These are the activations of a small neural network, seen along a few directions. Each row is one input.
Each table varies a few parts of the input and shows all the possible inputs, shuffled.
Descriptions start from the smaller parts, as in this example, which fits no table here: one of 4 places along a line, together with either a single point or one of 9 places along a line or (one of 2 separate values, together with one of 5 places around a ring).
Shared parts are said once, and a part with two or three values counts as separate values.

Other details of the inputs shift rows strongly along two fixed directions, in all tables alike. That doesn't count.

Rows:
row 1: [-35 -15   9  -4 -33  16  18   2  -5   0  14 -11   1]
row 2: [ 58   5 -42  66   2 -28 -75  71  40 -10  38   2  32]
row 3: [-33 -13 -17   9 -39  -8  -2  13  -2   6 -31  -9  -1]
row 4: [-28 -16 -22   6 -32   1  -4   4   7  -8 -38 -19  -3]
row 5: [ 25  27  13 -13  51  -7  -7 -32 -15   8 -30  12  -9]
row 6: [ 30  44   7 -24  41 -12   7 -19 -16  10 -18  20  -5]
row 7: [-23 -35  -1  -4 -16  10  11 -10   8 -11   1 -11  -9]
row 8: [-22 -22   3  -3 -21  24  13  -5   3 -11   6 -16  -3]
row 9: [-27 -15   2  -4 -22  24  12  -6   2 -14   8 -19  -4]
row 10: [ 67  -1 -18  66  18  -6 -61  67  40 -12  88   4  37]
row 11: [-18 -27  -6 -16 -31   4  31   7   8 -10  13  -5  -6]
row 12: [-32 -22  10  -3 -33  16  21   3  -4   2  12  -7   2]
row 13: [ 21  31  22 -11  43 -16  -3 -24 -21  22 -24  22  -6]
row 14: [ 20  36  22 -11  42 -10  -2 -23 -23  21 -22  22  -2]
row 15: [ 18  29  18 -10  44 -21  -5 -29 -20  22 -23  22  -8]
row 16: [-20 -29  -9 -15 -31  -1  27   4  10 -11  15  -5  -8]
row 17: [ 24  32  14 -13  50   0  -7 -31 -16   7 -28  12  -6]
row 18: [-24  -6  -5 -17 -34  14  26   7   4 -10  18 -12  -2]
Each input here is: one of 3 separate values, together with either a single point or one of 5 places along a line.
Question: The inputs of row 8 and row 12 match in every part but the choice among 3 separate values. If row 17 is changed in the same way as row 8 into row 12, which row does it become?
Answer: row 14
Question: Change only the choice among 3 separate values in row 4. List by row number the other rows that result.
Answer: row 2, row 3

Rows:
row 19: [-21 -49 -13  18 -47  15   6  33  26 -19  52 -16  10]
row 20: [ 26  64  25 -31  65 -15  -1 -51 -39  26 -58  26 -12]
row 21: [-33  -2  15 -39  -4  10  42 -38 -22   7 -42   0 -20]
row 22: [ 17  50 -11  -7  30 -31 -22 -16 -17  17 -62  11  -7]
row 23: [-33   7  11 -45 -16   7  43 -29 -22   6 -30   2 -15]
row 24: [-38 -18   5 -21 -29  18  34 -13  -8  -4 -12 -13 -10]
row 25: [ 49  17  -1  42  35 -12 -49  27  15   2  41   9  19]
row 26: [ 47   6   3  44  41 -14 -49  22  15   4  35  12  16]
row 27: [-41 -22   8 -18 -29  12  29 -15  -8  -2 -11 -10 -13]
row 28: [-35 -19   3 -27 -36   6  39  -7  -4  -3   1  -7 -12]
row 29: [ 22  42  13 -13  38  -8  -5 -21 -18  15 -21  16  -1]
row 30: [ 20  47 -13 -10  30 -26 -20 -17 -14  10 -63   9  -6]
row 31: [-12 -42 -10  17 -45  10   7  37  23 -12  48  -9  11]
row 32: [-18 -48 -12  17 -46  18   6  35  28 -23  51 -17  10]
row 33: [ 21  31  14 -13  43  -5  -7 -27 -16   9 -25  11  -7]
row 34: [-16 -54  -6  23 -34  17  -2  26  26 -18  39 -15   7]
row 35: [-38 -19   2 -27 -34  17  41  -7  -5  -7  -4  -9  -9]
row 36: [-43 -23 -26  -7 -52  -3  14   5   5  -6 -34 -18  -8]
row 37: [ 19  41  15 -12  42 -11  -8 -26 -20  14 -23  12  -6]
row 38: [ 49   7  -3  44  37  -9 -50  22  15   0  38   8  18]
row 39: [ 41  17 -26  47  14 -26 -60  38  17   4  -2   6  21]
row 40: [-41 -25   2 -20 -34  16  32 -13  -4  -6  -4 -15 -10]
row 41: [-34   7  11 -41 -11  13  43 -32 -21   4 -34  -3 -17]
row 42: [ 22  37  13 -15  42  -5  -6 -27 -17   9 -23  10  -5]
row 43: [-24 -43 -35  33 -59   1 -13  47  28 -16   7 -22  11]
row 44: [ 50   5   2  46  38 -11 -50  25  15   4  33  14  21]
row 45: [-31   2   7 -48 -16   3  49 -32 -18   3 -25   0 -20]
row 46: [-22 -48 -12  23 -47  18   2  31  27 -18  50 -19  10]
row 47: [ 52  13  -4  39  35  -6 -47  27  20  -4  42   7  20]
row 48: [ 50  13   0  44  34  -8 -51  27  13   3  36   9  23]
row 49: [ 49   3  -2  44  40 -11 -48  21  18   1  38  10  18]
row 50: [-35 -27  -1 -28 -41  14  43  -5   2 -11   4 -10 -11]
row 51: [-18 -46  -6  25 -35  19   0  27  19 -14  36 -15   8]
row 52: [-36   7  11 -44 -14   5  43 -31 -21   5 -28  -1 -19]
row 53: [ 34  70  19 -42  65 -19  13 -45 -36  23 -48  28 -14]
Question: What is each input in this table made of?
Answer: one of 5 places around a ring, together with either a single point or one of 6 places along a line
Question: The inputs of row 44 and row 34 match in every part but the place on the ring of 5. If row 48 is changed in the same way as row 44 into row 34, which row does it become?
Answer: row 42

Rows:
row 54: [ 27   6  10  21  32   8 -19   4   5  -2  34   1   9]
row 55: [-74 -91 -22  14 -94  22  21  25  28 -25  15 -36  -4]
row 56: [  2 -34   6  11  -5  22   1   8  17 -17  38  -9   3]
row 57: [-11 -27  13  18 -17  19  -4  14   8  -4  41  -7  12]
row 58: [-75 -76 -22  11 -91  31  26  24  22 -26  10 -42  -3]
row 59: [ 31  17  -9  15   9 -21 -15  28   5   9  19  15  12]
row 60: [ 17  10  -3  34  12  -7 -43  15   3   6  -3   0  13]
row 61: [-31  45   3 -75  -4  -3  61 -48 -35   9 -63   4 -28]
row 62: [-29  31   3 -72  -7 -14  57 -47 -31  10 -60   8 -29]
row 63: [ 29   0 -13  27  22  -4 -38   9  14  -8  -5  -2   8]
row 64: [ 28  -3  12  20  31  -3 -22   1   7   0  32   8   5]
row 65: [ 40  32  26   9  62 -11 -20 -15 -17  21   2  26   4]
row 66: [ 19   0  -4  37  16 -14 -37  17   6  10  -6   6  11]
row 67: [ 59  39 -13   4  41 -19 -25  15   9  -4  12  16  10]
row 68: [-32  51  12 -74  -7  -7  56 -50 -43  19 -67  12 -23]
Question: What is each input in this table made of?
Answer: one of 3 separate values, together with one of 5 places around a ring
Question: The inputs of row 66 and row 65 match in every part but the choice among 3 separate values. If row 58 is changed in the same way as row 66 into row 65, which row does it become?
Answer: row 54
Question: Change only the choice among 3 separate values in row 62. List by row number the other rows that result.
Answer: row 55, row 64
Question: Change only the choice among 3 separate values in row 63. List by row number the other rows that result.
Answer: row 56, row 67

Rows:
row 69: [ 28  37  13  -5  37  -1 -17  -8  -6   8   1   9   9]
row 70: [ -5  30  19 -32  30  11  28 -47 -33  13 -46   8 -17]
row 71: [-52 -32   1 -40 -48   7  57 -15  -6  -3   3  -2 -13]
row 72: [ 23  13  10   5  25  -3 -21  -9  -5   0  14   4   2]
row 73: [-46 -20   4 -23 -34  29  42 -18 -13  -5  -9 -17 -10]
row 74: [-42 -64  -3  16 -48  26  19  24  19 -22  39 -25  -3]
row 75: [-47 -66 -15  33 -67   5  -1  33  20  -6  -1 -21  10]
row 76: [ 18  31  28 -35  47  -6  11 -50 -28  17 -43  17 -18]
row 77: [-53 -17 -11 -19 -59  -6  29   6 -13  13 -39  -4  -9]
row 78: [23 23  3  7 16 -1  0  4 -3  6 13  8  7]
row 79: [ -5 -45 -30  73 -52  -5 -53  73  39  -6  51 -20  30]
row 80: [-45 -18 -25 -27 -45   8  25 -12   3 -20 -41 -25 -15]
row 81: [ 24  34   9  -2  36 -14  -2  -3  -7   8   4  13  -4]
row 82: [-12 -29 -40   2 -50  -2   5  36  23 -19   5 -12   2]
row 83: [ 71   2   2  61  62 -11 -61  39  25   0  52  12  22]
row 84: [ 75   5   6  58  54  -2 -68  39  28  -2  51  18  32]
row 85: [-51 -59 -18  33 -70   8  -5  32  16 -10   1 -23   8]
row 86: [-33 -67  -4  18 -51  34  24  25  22 -14  34 -21   4]
row 87: [ 20  54  24 -40  39 -17  15 -43 -29  17 -32  19 -16]
row 88: [-62 -43   7 -31 -42  22  48 -28  -5  -8  -4 -13 -20]
row 89: [-37 -18   2 -33 -42  16  57  -5 -13   0  -5  -4  -6]
row 90: [-35 -40   2  -7 -50  16  22   6   9 -12  29 -21  -3]
row 91: [ -2  47  23 -47  22   0  29 -39 -27  12 -40  16 -11]
row 92: [ 17  34   9  -9  29   2   4 -16 -16  13  -8   3   1]
row 93: [  5  42  18 -33  49 -10   7 -53 -29  15 -32  16 -15]
row 94: [ 45  21 -14  66  29 -27 -79  38  11  10  11   8  27]
row 95: [  4  24  -8 -34  24 -14  12 -39 -13   0 -78   1 -18]
row 96: [-35 -38  -1   5 -31  18  16  12   7 -16  27 -20  -4]
row 97: [-39 -58   3  -4 -37  19  28  -4  14  -9  20 -11  -7]
row 98: [ 25  49  21 -44  39 -20  17 -36 -33  18 -31  26 -12]
row 99: [ 62  20  -3  46  45 -23 -52  29  24   2  61  18  22]
row 100: [  4  48  18 -35  44  -9  19 -39 -30  17 -35   8 -17]
row 101: [ 60  31 -17  71  29 -35 -82  53  20  16  23  17  27]
row 102: [ 11  14  12  -1  18  10 -13  -6  -3  -3   5   5   7]
row 103: [ 37  31 -19   7  38 -18 -32  -8   2  -6 -37   3  -1]
row 104: [ 72   8   5  57  50 -10 -69  27  20  -3  55  13  21]
row 105: [ 41  45 -24   3  30 -25 -28   6   8  -1 -26   9  -2]
row 106: [  6  49 -15 -37  22 -16   3 -33 -15   5 -67   0 -17]
row 107: [ -8  30  26 -42  28  11  22 -47 -28   8 -47  12 -15]
row 108: [ 14 -51 -13  48 -42  14 -24  74  43 -22  88  -4  36]
row 109: [-42 -21   3 -35 -36   8  55  -3 -10  -3  -2  -4 -14]
row 110: [-32 -37  -4   1 -37  11  16   5  15  -9  37 -16   1]
Question: What is each input in this table made of?
Answer: one of 6 places along a line, together with either one of 2 separate values or one of 5 places around a ring
Question: The inputs of row 96 and row 74 match in every part but the place on the line of 6. If row 72 is changed in the same way as row 96 into row 74, which row does it become?
Answer: row 104
Question: Change only the place on the ring of 5 in row 78. List by row number the other rows that result.
Answer: row 81, row 87, row 91, row 99
Question: Which other rows agree with row 90 in the place on the line of 6? List them by row number.
Answer: row 69, row 79, row 92, row 100, row 106, row 110
